Each row below holds a small network's activations on one input, seen along a few directions.
In each table, some parts of the input vary, and every possible input appears once, in random order.
A made-up example of a description, with smaller parts first: values(2) and (point or line(9) or (line(4) and ring(5))).
Shared parts are said once, and a part with two or three values counts as separate values.
(in the rows, 128 means zero)

Other details of the inputs shift rows strongly along three fixed directions, in all tables alike. That doesn't count.

Table:
x1: [ 17 137  93 118 105 106 136 140  86 141 195  94 154]
x2: [165 155 149  88 113  77 100  78 169 141  53 142 157]
x3: [ 80 195 222 141 120  75 152  87 162 182 147 135 228]
x4: [178 164 151  88 114 104 102  79 172 167  62 153 158]
x5: [156 163 179 138 158 154 117 138 149  98 123 163 132]
x6: [176 123 129 126 144 108 119  95 152 181  84 128 125]
x7: [122  92  37 104 121 147 135 124 129 160 152 113 105]
x8: [161 142 116 117 122 143 108  89 174 155  71 115 130]
x9: [ 49 128 105 126 116 121 131 139  59 183 189 107 163]
x10: [ 77 185 229 138 141  70 137  99 150 201 128 134 225]
x11: [175 107 110 128 131  98 104 105 135 146  77 106  98]
x12: [171 154 160 119 140  69 116  62 229 155  46 117 134]
x13: [173 174 174 172 125 131 131 128 127 117 123 145 106]
x14: [124 106  69 122 110 136 150 114 102 153 166 120 126]
x15: [112  66  52 102 108 189 139 160  99 130 160 114 115]
x16: [195  94 161 123 135  87 112  99 180 153  55 118 116]
x17: [104  76  88  85 109 126 125 103 154 147 108  95 150]
x18: [142 180 165 184 138 159 128 181 110  90 148 152  81]
x19: [110 111  65  89 119 146 132  93 146 172 116 106 155]
x20: [  9 146 140 117 117  82 151 129 120 152 187 109 199]
x21: [158 132 148 180 155 134 137 190  67  71 130 149  69]
x22: [171 147 128 146 148 186 104 159 106  76 135 154  74]
x23: [180 102 149 163 139 163 130 183  94 112 131 153  75]
x24: [ 26 138 112 119 116 122 153 147 106 167 208 121 183]
x25: [188 127 131 117 136 142 120  93 201 148  56 133 136]
x26: [170 106 140 166 150 125 129 172  96  91 113 145  84]
x27: [ 66 188 222 168 130 138 154 194 107 110 196 151 156]
x28: [121  48  27  80 129 152 111 115 118 113 140 116 104]
x29: [154 161 162 135 131 117 108  96 171 114  55 118 124]
x30: [ 63 207 252 147 147 141 135 170 113 101 188 158 190]
x31: [161 174 170 140 161 156 117 135 140  93 120 161 118]
x32: [131  82  93 102  95 125 142  98 141 179 151 110 148]
x33: [144 121 163 147 149 171 121 187  97  38 147 157  79]
x34: [205 113 110 131 125  97 130  84 167 124  75 120  97]
x35: [ 31 142 144 126 106  76 161 118  98 150 192 110 208]
x36: [135  68  25 112  94 126 128 112  92 130 147  92  90]
x37: [111  79  36  93 119 144 131 112 117 125 114 100 116]
x38: [141 146 145 157 162 167 123 177  84  34 144 162  75]
x39: [143 110 141 169 133 159 140 209  99  52 154 147  56]
x40: [174 134 190 167 124 115 143 148 136  84 118 143 104]
x41: [108 102  74  79 122 122  94  79 141 140 118 100 132]
x42: [ 97  52  19 106 117 169 140 157  83  99 151 111 102]
Description of these inputs: values(2) and (point or (line(4) and line(5))).
Question: The inputs of x29 and x8 match in every part but the values(2) part. If x11 is changed in the same way as x29 into x8, which row does it become?
Answer: x9
Question: Which other rows does x29 become when the line(4) part takes its other values? List them by row number.
Answer: x17, x37, x42
Question: A walk changes only the line(4) part. It starts at x1 and steps to x12. List the rest of the walk in order.
Answer: x20, x39
Question: Which other rows does x15 become when the line(5) part takes its other values? List them by row number.
Answer: x23, x27, x30, x32
Question: Which other rows does x38 become when the values(2) part takes its other values? List them by row number.
Answer: x31

Table:
x43: [121 118  69 136 131 181 128 176  60 101 131 130  82]
x44: [138  99 104 118 140 189 127 165 117 107 115 139 108]
x45: [118  92 119 126  95  87 149  92 150 167 129  96 138]
x46: [103 125  81 121 135 138 111 100 127 160 115  99 140]
x47: [131  68  71 121  92  95 144 121 123 148 131 104 132]
x48: [189  85 112 165 145 149 124 139 134 139  98 124  83]
x49: [ 89 153 100 117 139 106 125  97 155 165 120 103 146]
x50: [134 156 212 151 143  90 116 134 124 140 122 157 145]
x51: [193 192 136 140 122 147 123  94 151 147 112 159 122]
x52: [152 110  63  99 118 110 103  82 181 156  90  86  93]
x53: [ 60 153 125 116 100  89 136  79 137 148 139  92 167]
x54: [ 67 142 163  85 123 128 117 125 134 154 138 119 199]
x55: [192 129 176 159 140  92 148 133 139 106  90 153 109]
x56: [ 82 115 140 105 109  97 129 125 101 193 146 103 181]
x57: [ 83 130  91 101 126 108 119 104  77 126 166 108 150]
x58: [146  83  80 123 128 177 123 168 139  84 149 123  61]
x59: [185 134 179 164 144 129 132 147 138 139  74 144 108]
x60: [150 153 136 131 133 148 106 153  93 105 102 133  97]
x61: [ 70  87  75 105  98 145 145 154  98  92 178 119 148]
x62: [166 107 147  99 128  59 117  54 171 186  92 108 163]
x63: [ 84 164 206 155 122 140 150 150 132  74 161 140 142]
x64: [109 143 158 176 149 119 155 171 114 131 156 136 116]
x65: [163 128 137 139 161 157 124 139 185 106 100 143  97]
x66: [149  95 106 116 136 153 141 152 115  66 132 151 102]
x67: [ 81 196 191 142 145 109 105 141  89 108 143 157 151]
x68: [ 92 169 209 174 129  93 147 166 125 130 165 123 137]
x69: [165 107  78 110  95 134 140  93 136 207 157 130 140]
x70: [223 127 101 120 124 195 128 124 166 121 125 166  90]
x71: [110 136  90 152 110 136 136 165  73  65 147 131 102]
x72: [166 159 212 121 155 114 112 103 171  92 100 150 146]
x73: [ 91 172 145 142 134 108 147 144  79  82 145 143 138]
x74: [157 107 135  79 139 119  86  81 190 147  79 143 146]
x75: [ 65  88  77 115 136 183 132 153 100 130 178 111 145]
Question: Describe the family of inputs behind these rows.
Answer: values(3) and (point or ring(10))
Question: The inputs of x54 and x60 match in every part but the values(3) part. If x44 is changed in the same way as x54 into x60, which row does it become?
Answer: x43
Question: A walk changes only the ring(10) part. It starts at x47 and steps to x45. List the rest of the walk in order.
Answer: x68, x64, x48, x59, x56, x50, x62, x55
Question: Which other rows does x71 become when the values(3) part takes its other values? List them by row number.
Answer: x47, x61

Table:
x76: [109 186 176 107 136  83 112  57 189 172  87 121 189]
x77: [126  98 104  97 110  74 126  78 143 173 102 100 156]
x78: [207 161 226 227 159 143 146 196 125  52 106 170  57]
x79: [108  67  73  95 109  94 136 101 134 171 124  90 145]
x80: [ 25 169 185 137 134 134 148 172  84 106 220 140 184]
x81: [203 189 229 187 146  92 124 132 145  98  78 159 101]
x82: [ 64 165 181 134 141 127 130 156 111 103 150 138 162]
x83: [ 93  93  63 125 112 182 151 173  71 107 188 132 108]
x84: [ 96 100  80 121 117 158 137 159  59 171 191 130 140]
x85: [242  77 101 101 143 152  93  94 204 115  41 130  65]
x86: [161  71  47  65 116 116  97  53 188 166  61  99 130]
x87: [152  73  53 121 105 117 125 116 122 163 131 102  91]
x88: [ 92 204 194 123 136  90 128  89 179 165 110 125 195]
x89: [215 105  81 167 133 212 130 197  92  48 121 156  15]
x90: [ 49 113  56 109 119 159 131 158  45 106 198 114 128]
x91: [104 178 200 131 131 115 134 117 156 132 139 142 181]
Question: Describe the family of inputs behind these rows.
Answer: point or ring(5) or ring(10)
Question: A walk changes only the ring(10) part. It starts at x82 and steps to x85. List the rest of the walk in order.
Answer: x80, x91, x83, x89, x88, x76, x90, x86

Table:
x92: [145 202 200 149 156 161 114 149 134  91 127 170 125]
x93: [  4 132 117 134 124 129 156 175  67 118 221 113 164]
x94: [107  71  72  99 109  89 125 106  99 173 136  93 135]
x95: [ 98 185 217 173 141 139 140 174 118 102 169 150 135]
x96: [ 83  73  60 115 114 107 144 135  70 167 166 101 133]
x97: [228  74  72 133 125 144 130 114 156 121  89 133  65]
x98: [135 171 197 153 145 143 131 156 139  83 102 154 135]
x99: [ 87  84  66  97 117 124 134 104 144 175 150  94 148]
x100: [109 123 116 157 133 201 148 211  57  61 176 152  95]
x101: [118  76  70 104 106 108 130 113 104 199 153 102 140]
x102: [ 93 117  44 113  85  99 134  90 107 190 139  81 137]
x103: [210  70  74 102 125 161  99 118 159  93  61 127  67]
x104: [208  85  88 107 123 175 110 124 164 125  82 136  81]
x105: [106 149 179 101 127  66 112  62 207 168  87 100 183]
x106: [ 26 200 174 119 142 124 130 133 103 118 172 137 201]
x107: [165 119 127 167 125 164 146 184  84  84 170 157  75]
x108: [181 139 161 150 136 107 138 118 160 109  91 144 111]
x109: [193 162 212 181 150  99 132 133 145 133  80 151 115]
x110: [122 177 174  97 141 103  95  71 183 134  82 131 171]
x111: [149 129  89 133 148 192 119 163  94  78 142 152  84]
x112: [122 152 180 105 115  53 123  55 192 167  91 109 189]
Question: Describe the family of inputs behind these rows.
Answer: point or (line(4) and line(5))
Question: Which other rows does x101 become when the line(4) part takes its other values? List them by row number.
Answer: x94, x96, x109

Table:
x113: [ 44 155 154  98 131 103 123 106 136 135 165 128 197]
x114: [191 138 165 160 133 125 145 123 173 127  73 137 110]
x115: [ 69 103  55 119 108 143 130 146  66 157 171 102 127]
x116: [215 140 123 154 144 135 111 114 156 116  87 147  67]
x117: [150 140 125  93 126 118 119  62 213 168  59 113 170]
x118: [207 114 144 151 144 134 119 136 170 128  87 136  67]
x119: [ 59 164 196 161 123 104 169 174  83 106 170 138 172]
x120: [150 136 177 172 145 122 138 170 112  78 146 154  99]
x121: [189  86 107 117 119 110 113  82 206 184  54 104 114]
x122: [ 52 187 218 144 146 125 130 152 109  96 144 143 176]
x123: [206 128 132 147 137 162 119 158  93 112 117 164  91]
x124: [154 127  88 111 111 112 123  72 156 163 108 108 128]
x125: [162 120 120 157 153 146 119 173  72  76 135 142  63]
x126: [105 140 143 171 120 151 164 175  84  93 190 138 110]
x127: [ 38 126 100  87 113 134 124 114 130 173 153  98 184]
x128: [ 93 149 141 114 126  78 120  93 128 155 138 120 167]
x129: [160  38  55 103 115 121 118 108 143 153  95  98 102]
x130: [138 140 144 146 137 163 134 173 106  57 118 157 100]
x131: [124  75  29 106  96 138 126 136  74 112 163 114  87]
x132: [ 95 195 194 136 145 124 123 118 164 124 140 142 172]
x133: [ 98  63  32 120 114 151 146 152  87 140 200 115  99]
x134: [185 151 164 131 132 139 114 128 166  71  87 152  96]
x135: [ 93  89  33 112 121 153 128 154  64 148 184 105  95]
x136: [107 110 125 117 102 102 145 122 126 133 151 113 142]
x137: [142 135 188 167 153 122 135 171 110  89 139 140 105]
x138: [161 159 163 147 132 102 127 121 135 113  78 140 129]
x139: [117  82  26  90 104 171 129 117 122 127 158 105 116]
x140: [110  87 108  92 107 120 135 112 120 195 159 123 176]
x141: [114 156 176  81 129 118 113  72 178 187 108 138 215]
x142: [210 105 117 158 144 146 108 149 111  83  74 141  51]
x143: [ 74 186 161 171 129 133 158 170  65 109 167 140 152]
x144: [115 128 113  72 133 110 103  62 208 195  92  98 173]
x145: [ 93 174 206 118 154 108 117 108 157 121 114 132 173]
Question: The inputs of x121 and x115 match in every part but one. If x133 is changed in the same way as x121 into x115, which row does it become?
Answer: x116
Question: Describe the family of inputs behind these rows.
Answer: values(3) and (point or (values(2) and ring(5)))
Question: List by row number the other rows that have the values(3) part in common with x134.
Answer: x113, x117, x122, x127, x130, x132, x139, x141, x144, x145
Question: Which other rows does x140 become when the values(3) part takes its other values? List them by row number.
Answer: x123, x141
